These are the activations of a small neural network, seen along a few directions. Each row is one input.
In each table, some parts of the input vary, and every possible input appears once, in random order.
Descriptions start from the smaller parts, as in this example, which fits no table here: line(6) and (point or line(11) or (values(3) and ring(5))).
Shared parts are said once, and a part with two or three values counts as separate values.

Other details of the inputs shift rows strongly along two fixed directions, in all tables alike. That doesn't count.

A family of inputs:
row 1: [-13   4  11   1  11  10  10  -3   1  32  -3]
row 2: [ -4  -2   6   3  12   3  11   4  -4  -7 -11]
row 3: [-16  11   9  24  -4   8 -15   9 -14 -30   9]
row 4: [ -6 -12   4  -9  14   4  -1  -6 -13  11  -9]
row 5: [ -3   0  11   0   9   3  -2 -11   1  18   2]
row 6: [ 28 -15 -17  -8 -39  -5   9  12  30  -4   0]
row 7: [ -4  13 -17  10  -7  -1 -19  -1 -14 -51  19]
row 8: [-13   6  12  -3   9   4  14   3  -7  29   3]
row 9: [-17   9   4   2  17  -5  14  -2   0  23  -3]
row 10: [-4  5  0  4  8 -3 -4 -2  5  4 -2]
row 11: [-7  3  5 -1 12  9 -3 -2  1 16  1]
row 12: [-27  18 -17  31  -4   6 -25  14 -20 -83  24]
row 13: [ -6   4   4  19   0   4  -8  15 -19 -54   2]
row 14: [ 41 -12 -14 -10 -36 -15  -1  -6  27   1  -5]
row 15: [ 45 -30 -21 -21 -43  -7  -3   1  19 -10 -15]
row 16: [-10   4  18   0   6   8  10   2  -4  35  -1]
row 17: [  1   2   7 -10  13   2   1 -10 -10  -4  -8]
row 18: [ -4   1  10  -2  13  -5   4 -12   2  24  -1]
row 19: [ -5 -11   0   0   8   4   9   2  -8  11 -15]
row 20: [-11   8   6   6   4  -7   6   7  -5   3   2]
row 21: [ -3  11  -3  -3  10  -7   1 -12  -7   7   4]
row 22: [-11   8  -1  -7  18  -2   7  -1   1  20   2]
row 23: [ 34 -27 -11  -7 -38  -8   7  17  13  -6 -15]
row 24: [ -7   8  -8  21  -6   8 -30   8  -6 -54  11]
row 25: [ 35 -18 -12  -1 -46  -7   2  10  37  -7  -7]
row 26: [  6   3  -1  -1  -5   7 -10 -10  -5  -1   7]
row 27: [-2 -4 10 -8 15  2  3 -5 -6 -3 -6]
row 28: [-7  4  4 -6 17 -8  7 -9 -1 20  3]
row 29: [-6  1  4 -7 10  4  2 -6 -3 14  9]
row 30: [-14   6  10   6  14  -2  11  -5   3  28  -7]
row 31: [-8  3  2 -9 15 -4  7 -7 -2 20  7]
row 32: [-4  3 -6 -2  4  4 -4  4  1 -3  6]
row 33: [  3   5   8  -5   7   2   0 -17  -2  28  -2]
row 34: [ -3 -10  -3  -5  12   4  -2   2  -9   4 -13]
row 35: [-10   8  -1  -1  17  -6   3  -2   1  11   0]
row 36: [ 38 -13 -19 -16 -39  -7  -1  -1  21  -5   4]
row 37: [-26  18  -4  24   0   4 -16  15 -23 -57  20]
row 38: [ -4   0   6  -5  21   4   4   1  -5  -2 -11]
row 39: [ 38 -22  -9 -13 -36  -3  -2   1  29   4   1]
row 40: [-12   7  15   9   7  -3   6   3  -4  17  -3]
Description of these inputs: line(5) and (values(2) or ring(6)).
The inputs of row 16 and row 11 match in every part but the line(5) part. If row 37 is changed in the same way as row 16 into row 11, which row does it become? -> row 22
Which other rows does row 21 become when the line(5) part takes its other values? List them by row number. -> row 9, row 20, row 28, row 35
Which other rows does row 13 become when the values(2) part takes its other values? List them by row number. -> row 23
List by row number the other rows that have the line(5) part in common with row 25. -> row 1, row 2, row 6, row 9, row 12, row 19, row 30
